Look-ups in named tables: a row name and a column name give one cell, copied from the table.

Table kor
|  | bog | pozer | popumes | gebopup | mipodu | pon | zimir |
|---|---|---|---|---|---|---|---|
| mupumun | 74 | 128 | 24 | 112 | 115 | 82 | 124 |
| fumib | 44 | 84 | 25 | 134 | 34 | 3 | 36 |
| nelafi | 86 | 202 | 10 | 180 | 84 | 189 | 145 |

mipodu of mupumun is 115
mipodu of fumib is 34
bog of fumib is 44
pon of fumib is 3
pozer of fumib is 84
zimir of nelafi is 145
gebopup of mupumun is 112
bog of nelafi is 86
pozer of mupumun is 128
zimir of mupumun is 124
mipodu of nelafi is 84
popumes of fumib is 25
pon of mupumun is 82
popumes of mupumun is 24
bog of mupumun is 74
pon of nelafi is 189
zimir of fumib is 36
gebopup of fumib is 134
Which row has the largest pozer? nelafi

Table nipin
|  | daf | vezekor | nani | daz | ves | bebud | mog | bapaza |
|---|---|---|---|---|---|---|---|---|
| dov | 5.5 | 5.9 | 2.5 | 6.5 | 4.9 | 4.8 | 3.7 | 5.3 |
| nite | 5.3 | 5.3 | 5.5 | 5.8 | 6.5 | 4.6 | 6.3 | 5.4 |
| gab | 3.5 | 4.6 | 4.9 | 5.3 | 4.6 | 4.0 | 6.3 | 7.4 |
| kala | 4.9 | 6.7 | 3.2 | 6.5 | 6.2 | 3.6 | 4.4 | 4.1 |
| vodu | 6.6 | 4.9 | 6.1 | 6.7 | 4.8 | 3.3 | 3.7 | 6.3 |
| sal | 3.6 | 5.5 | 5.4 | 4.8 | 4.8 | 6.2 | 5.5 | 4.3 |
| kel | 3.6 | 5.1 | 3.9 | 3.8 | 5.0 | 3.9 | 7.0 | 5.0 |
| sata | 6.3 | 6.9 | 3.8 | 3.5 | 3.2 | 6.3 | 3.7 | 4.2 |
| nanadun | 5.2 | 3.7 | 4.8 | 6.6 | 6.3 | 7.0 | 6.6 | 5.2 |
| zokeda | 4.2 | 4.2 | 5.6 | 3.6 | 2.3 | 5.4 | 3.5 | 3.8 |
| fikeso | 6.3 | 3.5 | 6.0 | 3.8 | 5.5 | 6.7 | 4.9 | 3.2 |
| kupomad | 5.2 | 3.0 | 6.8 | 4.0 | 3.6 | 8.0 | 5.2 | 6.2 |
| kizer | 5.3 | 3.8 | 5.7 | 4.5 | 6.5 | 5.6 | 5.2 | 5.6 |

sal, nani: 5.4
vodu, daf: 6.6
nanadun, nani: 4.8
kala, vezekor: 6.7
kupomad, daf: 5.2
nite, bebud: 4.6
fikeso, daf: 6.3
gab, vezekor: 4.6
kala, mog: 4.4
nite, daz: 5.8
nite, ves: 6.5
kel, nani: 3.9
kala, bebud: 3.6
nite, nani: 5.5

rozup
|  | lemeb | tolil | febafi | sosuli | muferas |
|---|---|---|---|---|---|
| fef | 28 | 162 | 125 | 88 | 148 |
| lozogon | 199 | 90 | 40 | 185 | 131 |
| letoka | 154 | 183 | 111 | 97 | 30 |

tolil of letoka: 183
muferas of fef: 148
febafi of letoka: 111
tolil of lozogon: 90
sosuli of lozogon: 185
muferas of lozogon: 131
lemeb of letoka: 154
lemeb of fef: 28
sosuli of letoka: 97
lemeb of lozogon: 199
sosuli of fef: 88
tolil of fef: 162

lom =
|  | vog | finepe | vopom | zolusik | dekama | gumega | ziz |
|---|---|---|---|---|---|---|---|
| nilel | 13.97 | -55.18 | -1.25 | 35.92 | 53.47 | -23.38 | -22.96 |
| vudoven | 32.02 | -30.78 | 0.01 | 34.38 | 56.07 | -7.21 | -58.17 |
| bon | 18.28 | -13.58 | 6.03 | 31.93 | 50.61 | -5.40 | -55.64 |
| leg | 9.38 | -49.78 | 1.02 | 40.71 | 46.31 | -10.82 | -22.14 |
| fuvama | 31.77 | -32.69 | -2.37 | 36.45 | 55.53 | -6.90 | -56.27 |
| noge | 5.41 | -49.31 | 0.45 | 40.39 | 47.45 | -8.40 | -24.42 |
| gapora | 19.72 | -14.54 | 8.11 | 30.25 | 51.88 | -6.75 | -60.12 |
| vatasa | 32.02 | -32.34 | 0.97 | 33.20 | 54.91 | -5.44 | -59.57 |
| raf | 47.69 | 54.23 | 10.37 | 5.44 | 48.43 | 71.20 | 20.83 |
| soti | 35.18 | 13.32 | 2.44 | 6.18 | 25.45 | 96.82 | 46.66 |
| dur | 22.12 | -10.96 | 6.70 | 29.69 | 51.11 | -5.94 | -53.26 |
| galalat | 47.81 | 32.40 | -1.54 | 13.31 | 43.12 | 87.89 | 27.52 |
| vudi | 48.43 | 30.99 | -2.78 | 14.60 | 48.26 | 90.18 | 23.86 |

What is the vog of dur in lom?
22.12
What is the gumega of galalat in lom?
87.89
What is the ziz of vudoven in lom?
-58.17
What is the vopom of gapora in lom?
8.11
What is the gumega of dur in lom?
-5.94
What is the dekama of vudoven in lom?
56.07
Row with the largest gumega: soti

kovotak:
         misugu  mopitad  savi  lorela  dum  basez  somak  tusodam  sot  salaz
zus         136      100   135      87   65     72     64      125  176    108
togaget      54      163    71      79  202    192     48      140  117    173
zinel       111      109   106     109  105    111    107      108  110    110
fug         111      112   105     111  110    110    114      108  110    110
vira        109      109   105     112  110    107    109      110  106    112
dav         176      105    64     116  113    197    127      125   93    119
fofipe       71      121    92      65  166     83    113       53   49     37
dogovis      66      141   149     144  165    101     90       38   75     37
kinafub     169      136    84      88  203     65    134       18  144    115
zozif        96      135    64      61  157    106     65       26   75    170
tavu        112      111   111     108  113    110    109      109  112    110
von          34       79   125     131  167    120    145        9  108    106
zel         108      109   109     109  110    106    107      111  107    110
tefi        121      157   141      90   55    113    139       25   52     83

fug, savi => 105
dav, tusodam => 125
kinafub, salaz => 115
vira, dum => 110
fug, somak => 114
zozif, savi => 64
dav, savi => 64

Table garoka
|  | viv | dup | felos | toru | lokis | gak | div | gim | vekevo | rifil |
|---|---|---|---|---|---|---|---|---|---|---|
| sulipo | 4419 | 4999 | 4463 | 4624 | 4774 | 4064 | 3633 | 4791 | 6762 | 4566 |
| tonara | 4025 | 4616 | 4123 | 6314 | 4172 | 4109 | 5182 | 4807 | 4012 | 4534 |
| rugi | 5468 | 3625 | 3576 | 5118 | 3856 | 6589 | 8381 | 5055 | 5241 | 7603 |
| madin | 3092 | 5026 | 4261 | 6308 | 3501 | 2521 | 4723 | 4042 | 4702 | 3878 |
| gomazip | 5045 | 4533 | 5518 | 5596 | 4301 | 5624 | 5094 | 5619 | 3521 | 4701 |
| bur | 4846 | 4005 | 4664 | 7109 | 3098 | 4798 | 7109 | 5550 | 2523 | 4790 |
| zaz | 2924 | 3245 | 2697 | 5318 | 4948 | 2424 | 6409 | 3287 | 7101 | 4534 |
| gapeze | 3770 | 3102 | 2391 | 5085 | 4976 | 3586 | 8145 | 4461 | 6148 | 5610 |
| rut | 4759 | 4144 | 3861 | 4629 | 4419 | 5786 | 6735 | 4605 | 5432 | 5986 |
| sukibev | 3952 | 3656 | 3333 | 7454 | 2463 | 3894 | 7925 | 5452 | 4679 | 5403 |
| nar | 4378 | 3451 | 4005 | 5428 | 5134 | 4237 | 7074 | 3213 | 5859 | 5866 |
| doron | 3915 | 3528 | 2836 | 6293 | 3617 | 3401 | 8395 | 4098 | 5855 | 5490 |

gak of gapeze = 3586
viv of tonara = 4025
gim of madin = 4042
dup of zaz = 3245
div of bur = 7109
viv of zaz = 2924
toru of rugi = 5118
gak of tonara = 4109
toru of gomazip = 5596
rifil of doron = 5490
lokis of tonara = 4172
felos of bur = 4664
vekevo of rugi = 5241
gak of madin = 2521
gak of nar = 4237
viv of sukibev = 3952

patom
columns: fani, pev, bav, mub
dibi: [52932, 37862, 45570, 45997]
bego: [78585, 38430, 19303, 70387]
kag: [55238, 44135, 53999, 43898]

kag, mub: 43898
bego, pev: 38430
bego, fani: 78585
dibi, fani: 52932
kag, pev: 44135
bego, bav: 19303
dibi, bav: 45570
dibi, pev: 37862
kag, fani: 55238
bego, mub: 70387
kag, bav: 53999
dibi, mub: 45997
Which row has the largest fani? bego

kiset
          pizi    kega     gom  nefifet    geko
lus     -0.045   0.008   0.049    0.238   0.327
vif      0.080  -0.048   0.007    0.059   0.252
bunomi   0.093   0.186   0.322    0.371   0.511
zep      0.126   0.723   0.502    0.292   0.279
ziv      0.461   0.309   0.143    0.000   0.228
nuf     -0.059  -0.811  -0.551   -0.070   0.102
raput    0.168  -0.419  -0.129    0.039  -0.191
simul   -0.072  -0.494  -0.286    0.307   0.223
tefiz    0.165  -0.460  -0.002    0.281  -0.353
nirom    0.058  -0.060   0.339    0.115   0.276
minug    0.060  -0.563  -0.172    0.198   0.061
sutud    0.294   0.442   0.199    0.363  -0.173
rutuna   0.312   0.383   0.496    0.351  -0.049

simul, nefifet -> 0.307
raput, nefifet -> 0.039
nuf, gom -> -0.551
sutud, pizi -> 0.294
minug, kega -> -0.563
tefiz, gom -> -0.002
nirom, kega -> -0.060
raput, kega -> -0.419
bunomi, gom -> 0.322
nirom, nefifet -> 0.115
rutuna, pizi -> 0.312
zep, pizi -> 0.126
raput, geko -> -0.191
simul, kega -> -0.494
ziv, geko -> 0.228
lus, nefifet -> 0.238
lus, kega -> 0.008
ziv, nefifet -> 0.000
simul, gom -> -0.286
lus, pizi -> -0.045

